A small network was trained on invented records. Each row is its activation on one of them, seen along a few directions.
After each row come some of the record's fields: NONOB, ZAN, DOGA, MIVUD.
Not every record has every field; a missing one is left out.
Other fields move the rows too, some of them a lot.
Random noise pushes rows far along 4 fixed directions. That doesn't count. These rows show it; they differ only by the noise:
[  62 -157  380  153   90 -103  -68    5  -76  -82  233   54  167 -146
  156  -94  -80   -4  135  151 -302  -74  -22  -19 -389   21   11 -206]
[ -58  -60   86   76 -137  107 -128  151   27  -80  240    0  -45 -112
  -33 -133 -144   20  257   38  -34 -172  -94 -138 -182  184   79 -152]
[-100    1  117  117  243 -295  -87    0  -27 -147   79   74   64 -116
  -76 -147   45  -13 -214  -94 -256   95  -88   94 -240  -55   27 -102]
[-141 -108   25 -185    7   77   13  183 -158  382 -253  161 -172 -371
  230  443 -370 -193  132  177 -204 -195  -73  180 -124  302  143   93]
[-388  243 -348  -61  261 -335 -139   73   68 -126 -225   77 -221 -143
 -375 -106   67  -52 -477 -365   58  184 -208  165   38   25  122   86]
[-146   -1 -441  163  -18  -76  -42  392   34  -25  317   97 -225   52
 -400 -137    2    4 -245 -400 -569    9 -155  124  250   83   24   44]

[117 -30  17  72 -79 112  44  -3  34 -46 153 -20 111 176   9 -55  36  43
 127  32  18   9 129 -46  79 -56 -83 -99]
ZAN is veru, DOGA is vuzun, MIVUD is piru
[  47  -76  169  153  226 -262  -33   84  -71   49   50   58   97    6
   71  -36  -54    2 -251  -80 -532   95  -68  102  -26  -27  -82   -7]
NONOB is kul, MIVUD is tiz
[ 133  -66  -94  -20  170 -178  223  -86 -132  149  -68   86   75   53
   62  193  195  -70 -280   -1 -365  156  121  264  139 -237  -89  156]
ZAN is zeve, DOGA is rog, MIVUD is rak
[ 161 -125 -206  131 -277  205  143  203   38   90  379   -2  -77  262
 -118  -21   17   50  -35 -191 -497  -73    9  -18  362  -33  -80  158]
NONOB is kul, MIVUD is rak
[  42  -42   54  -67  510 -364   96  -57 -215  343 -548  133   70  -98
  281  452  -32 -127 -399   54 -358  216   60  406   41 -102  -58  151]
NONOB is falas, MIVUD is vevoz
[-111  149  141  147  132 -279 -282 -137   94 -451   92 -121  116  -47
 -170 -505  199  151   66  -28  500   76 -116 -253 -332  -25   18 -305]
ZAN is kug, DOGA is vuzun, MIVUD is tiz
[-214   10 -413  -47  139 -189  122  211  -75  144  -39  212 -255 -156
 -294  170   51 -131 -503 -356 -606   63 -133  378  179  -17   62  239]
ZAN is veru, DOGA is luris, MIVUD is tiz
[ -99   37    7  -55   58   -2   37   35   88   20 -145    3  -46    2
  -31   92  -69  -22 -181 -134  -80   69  -22  151   66  -22    3  101]
ZAN is zeve, DOGA is vuzun, MIVUD is vevoz
[ 253 -139  -60  145 -245  207   61  168   50   69  290  -97   52  258
   37  -29  -50  118  173  -48 -261  -74   75  -81  268   26 -129    5]
ZAN is zeve, DOGA is gep, MIVUD is vevoz
[-266   59 -180 -237  112 -106   73   23  -99  163 -321  164 -229 -345
  -79  267  -42 -180 -232  -60  -51  -23 -109  269  -52   69  137  185]
ZAN is zeve, DOGA is vuzun, MIVUD is tiz
[  61  108  -77  152  140 -214  -98   11   88 -173   45 -140  101  253
 -100 -270  147  133 -160 -137   57  234   -1  -78  183 -115 -131  -52]
ZAN is zeve, DOGA is rog, MIVUD is ganok
[ -25   23 -209  -41 -237  164   68   38   31  -59  225    1 -104   35
 -170 -100   72   -8  121   -8   98  -57   21 -109  130    7   39   57]
ZAN is zeve, DOGA is vuzun, MIVUD is rak
[  36   97 -114   86  157 -181    5  -54   50  -99  -22  -67   92  221
  -67 -122  130   58 -210 -112   22  254   71   15  197 -164  -95   28]
ZAN is veru, DOGA is vuzun, MIVUD is ganok
[  65 -101   50  -52 -110  216   77   10  -46   83  110   38   -2  -58
  105  124 -103  -66  224  185  -60  -88  115  -23  -49   48   67   -3]
ZAN is veru, DOGA is luris, MIVUD is piru
[ -46  -37  103 -168 -352  334   67  -55   54   65   62   -1  -94 -108
   76  112 -133  -54  269  137  246 -209    5 -155  -76  128  113  107]
ZAN is kug, DOGA is gep, MIVUD is rak
[-211  164  -60   -1   91  -80 -200  -25  138 -257  -76  -50  -74  -66
 -230 -217   47   62  -34 -139  389   40 -103 -100 -137   68  103 -128]
ZAN is kug, DOGA is luris, MIVUD is vevoz
[  96  -67  243   40  -72  105   35 -135   39 -129  167  -10  148    8
   41  -87   40   21  108   66   11  -67   72  -39 -206  -93   -9 -136]
ZAN is veru, DOGA is gep, MIVUD is piru
[-156   -3 -292   50  -52   25   13  318   45   41  207   72 -220   13
 -289  -42  -51  -42 -219 -289 -504   -5 -135  129  215   70   37  113]
ZAN is zeve, DOGA is rog, MIVUD is tiz
[-261  167 -245   34  328 -444   19   48   54 -104  -97   99 -102   13
 -343 -109  184  -33 -737 -474 -390  312 -163  259  176 -172  -23  219]
ZAN is veru, DOGA is vuzun, MIVUD is tiz
[ 209 -183  179   64  239 -135   44   68 -158  255 -152   45  144  -53
  320  276 -132  -23  -18  140 -433   41   92  199  -23   29  -87  -21]
ZAN is zeve, DOGA is gep, MIVUD is vevoz
[-113   16  125  -40 -206  144  -87  -30   80 -185  153  -32  -64 -181
  -99 -192  -27   24  208   22  253 -187 -112 -170 -252  116  106  -93]
ZAN is zeve, DOGA is luris, MIVUD is tiz
[ 170  -16 -400  320   84 -238   93  164    1 -135  433   23   27  395
 -341 -275  336  124 -432 -426 -686  225   23  101  442 -259 -201   86]
NONOB is lebab, MIVUD is rak
[ 103  -47  -22 -145 -186  241  116  -79  -59  195 -108    4  -36  -28
  190  243  -74  -50  233  192  170 -141   93  -41   85   60   17  112]
NONOB is lebab, MIVUD is rak
[  -6   93  -75   43 -215  215  -80   88  146  -69  121 -131  -51  226
  -57 -160  -92   77  178  -47  246  -17  -21 -249  229   83  -21   18]
NONOB is nonu, MIVUD is ganok
[ 106  -75  156  174   19   -1  -92  171   43   65   55  -68   66  181
  129  -26 -182   89   12  -67 -271   10  -42  -70  119   84 -105  -21]
NONOB is kemol, MIVUD is vevoz
[  60   -7   18  -98  211 -207  102 -146 -163  228 -348   73   54  -32
  226  285   30  -80 -197  115  -35  118   74  158   50  -90  -45  158]
NONOB is kemol, MIVUD is rak
[  44   91  163  147   20  -48 -150  -16  195 -168   -5 -177   95  279
  -18 -238  -33  162 -122 -194  105  132  -66 -166  121  -32  -99  -14]
NONOB is kul, MIVUD is vevoz
[ 138   92  213   85  -69   72 -107 -226  113 -248   76 -205  205  235
  100 -290   98  141  277  172  573   51   91 -332  -55  -92  -68 -170]
NONOB is nonu, MIVUD is ganok
[ -13   42 -633   85    3  -72   17  399   -2  236   -2    2 -208  259
 -201  101  -50   27 -206 -305 -334  137  -24  119  650  103 -106  197]
ZAN is kug, DOGA is vuzun, MIVUD is ganok
[-229   90 -289 -192  132  -84  117  -48  -26   70 -197  140 -202 -159
 -211  194   82 -164 -371 -167  -89   98  -30  256   51  -84  146  216]
ZAN is kug, DOGA is gep, MIVUD is piru
[ 157 -101 -148   -3 -172  235  154   36  -36   82  150    9  -17   95
    6  119   79   -8  206   76  -47  -89  147   21  140  -47  -21   28]
ZAN is veru, DOGA is vuzun, MIVUD is piru
[-102  126 -598   21  -85    3  -65  244   28  -17  126   -4 -222  117
 -353 -135   59   33  -62 -230   26   57  -35  -40  396   96   16   45]
ZAN is veru, DOGA is luris, MIVUD is ganok
[ -92  -66  210 -179    3  107  -43   83 -100  320 -325   67 -108 -296
  303  357 -383 -137  132  198  -50 -184  -96   75 -148  276  107   68]
NONOB is kul, MIVUD is tiz
[ -37  -56  219  -14 -106   47  -62  -31  -24  -66  147   15   31 -172
   69  -97  -72  -14  216  165   98 -136  -41 -165 -274   99   78 -103]
ZAN is kug, DOGA is gep, MIVUD is tiz
[  51  -12 -238  -45 -156  207    5  124  -37  186  -82   19 -107   87
   -5  152  -80   -7  178   22  121 -125   44  -24  222  124  -15    6]
NONOB is kemol, MIVUD is vevoz
[ -82   -5    1  -68 -225  225 -134  226   38  187  -83  -44 -169  -71
  100   92 -332    6  290   70  165 -214 -129 -194   90  356   55   39]
NONOB is kemol, MIVUD is tiz
[-171  105  281   31  -70   29 -247 -113  156 -394  149  -98   37 -157
 -111 -399  -23   82  216   40  471  -88 -128 -285 -429   88  130 -253]
ZAN is veru, DOGA is luris, MIVUD is tiz
[ 92 -29  24  59  46   8 -99  65  -4  38 -96 -83  51  53 123  33 -60  82
 206  88 181  -4  46 -89  34 100 -36 -99]
ZAN is kug, DOGA is vuzun, MIVUD is vevoz
[-171   96   53  -49  140 -128  -88  -95  -19 -127  -90   54  -43 -207
  -88  -89   34  -47 -123  -35   90    0 -103   38 -231    0   92  -49]
NONOB is lebab, MIVUD is tiz
[  41   -8   36  -93 -300  339   17  -36  100   80  -72  -88  -68   97
   96   99 -122   39  264   69  360 -175    8 -171   92   91   27   74]
NONOB is kemol, MIVUD is vevoz
[-179   54  -44 -104   84  -78   36  -36  -34   12 -121  113 -129 -211
  -98   87   14 -102 -235 -111 -120  -23 -109  155 -103   -9   93  115]
NONOB is lebab, MIVUD is tiz
[ 123 -234  -19  179   45  -77   58  276 -188  161  290  121   20  -45
   43   76  -30  -31   41   35 -708  -83    6  147  -13   39  -63  -91]
ZAN is kug, DOGA is rog, MIVUD is tiz
[-126  -51 -115 -115   18   13   -7  269  -96  318 -225   89 -199 -238
  108  314 -296 -113   22   18 -253 -114 -116  181   87  274   62  128]
ZAN is zeve, DOGA is vuzun, MIVUD is tiz

Which values does each new row have?
[-236  162  309 -165  123 -138 -169 -199   99 -124 -394  -67   -3 -270
  107  -27 -123  -12  -51   46  515   24 -158  -60 -333  103  109    4]
ZAN is zeve, DOGA is luris, MIVUD is tiz
[  10  -81   58   87 -132   54  -68  120    5  -31  178  -19  -14  -50
   12  -79  -50   48  212   24  -38 -136  -71 -117  -96  125    2  -84]
ZAN is kug, DOGA is vuzun, MIVUD is tiz
[  84 -141  -40  174 -106   12  -36  266  -30   30  302   15  -23   -1
  -43  -97  -73   61   93  -79 -433 -121  -82  -11   41  129  -57  -67]
ZAN is zeve, DOGA is luris, MIVUD is tiz
[-146  264 -443   39  165 -267 -130  -40  123 -248 -122  -45  -57  184
 -422 -275  290   96 -357 -369  340  242  -42   18  218 -122  -35  -48]
ZAN is kug, DOGA is gep, MIVUD is vevoz
[   2  103  261   36  360 -326  -53 -172   44  -13 -380  -63  176  117
  190   40   10   40 -346  -76   38  274  -16   95   10 -145 -115   83]
NONOB is nonu, MIVUD is vevoz
[-116  112   24   -7   11  -40   -8 -192   95 -369  186  -17   11  -40
 -286 -315  292   11 -104  -82  216   68  -22  -55 -224 -204   81  -90]
ZAN is zeve, DOGA is rog, MIVUD is piru
[-106    9 -171 -104 -102  118  -56  221   17  179 -191   20 -187 -119
  -20  170 -196   -9   74  -88   47 -145 -103   52  128  268   36   56]
ZAN is zeve, DOGA is luris, MIVUD is vevoz
[  69   12  448  -18  -65   96 -177 -103  134  -11 -214 -197  155   47
  346    4 -267  105  295  186  474  -40   -9 -265 -149  168  -30  -82]
ZAN is kug, DOGA is gep, MIVUD is vevoz
[ 141   12   -6  136  102 -170  -69  -21  -11  -40    5 -102  157  199
   94 -112   68  106   52   53  129  155   78 -104  108  -48 -133  -82]
ZAN is kug, DOGA is vuzun, MIVUD is ganok
[ 111  -71   23  201    5  -22  166  -50   33 -198  467   60  129  230
 -171 -233  245    4 -216 -146 -518  103   70   53   41 -320  -75   -1]
NONOB is nonu, MIVUD is piru
[-232   93 -246 -126  232 -281   16   99  -62  143 -359  112 -186 -208
 -101  192   -8 -102 -399 -203 -160  110 -142  288   92   46   42  204]
ZAN is zeve, DOGA is vuzun, MIVUD is tiz
[ 291 -166  283   59 -148  216   -9   21  -83  189   49  -87  158   73
  429  136 -238   48  465  347   14 -156  118 -180   -4  145  -99  -80]
NONOB is lebab, MIVUD is ganok
[ -31   50  505   -7  332 -324 -143 -307   -4 -180 -323  -27  254 -191
  224  -77   48   49  -86  124  315  102  -29   -1 -478  -67  -13 -179]
ZAN is veru, DOGA is luris, MIVUD is vevoz
[-130   44   64  -64   30  -63   -4  -44   22  -68  -69   15  -57 -144
  -69  -29   57  -31 -124  -63   23   -7 -100   47 -137  -19   56   45]
ZAN is zeve, DOGA is rog, MIVUD is tiz
[-115   25   49  -58  290 -240  175 -185   16  -30 -131  126   10  -46
 -100  142  154 -120 -580 -209 -365  230   16  328  -73 -288   44  209]
ZAN is kug, DOGA is gep, MIVUD is piru
[ -21  -13  470 -151 -109  231  -57 -272   52 -141  -61  -58  115 -228
  220  -13 -120  -28  398  359  550 -157   59 -181 -486   52  126 -184]
ZAN is zeve, DOGA is luris, MIVUD is piru
[-102   53  218 -101   69  -86  -74 -113    5  -47 -213  -29    7 -206
   95    8  -21  -20   16   94  249  -25  -93  -20 -253   43   58  -18]
ZAN is zeve, DOGA is rog, MIVUD is tiz
[ 137 -211  258  -64  -80  216  234  -50  -99  230   31  127   40  -69
  225  348  -97 -117   16  131 -444 -138   98  186 -102  -73   14  111]
NONOB is kul, MIVUD is piru
[  25   -9  111  -67 -179  182   95 -128   75  -30   52  -25  -20   38
    0   18   37   -4   -9  -22   62  -75   -1  -54  -16  -77   33  115]
NONOB is kul, MIVUD is rak
[ 191 -117  134   68  -62   75   44    5  -48  101   42  -27   93   59
  207   86  -64   45  139   92 -151  -86   46  -30   28   19  -93    9]
NONOB is lebab, MIVUD is vevoz
[-102   82 -577   25   89  -78   45  306  -41  193  -35   88 -233  160
 -248  108  -11  -58 -311 -291 -383  134  -43  202  515   30  -28  196]
NONOB is nonu, MIVUD is ganok
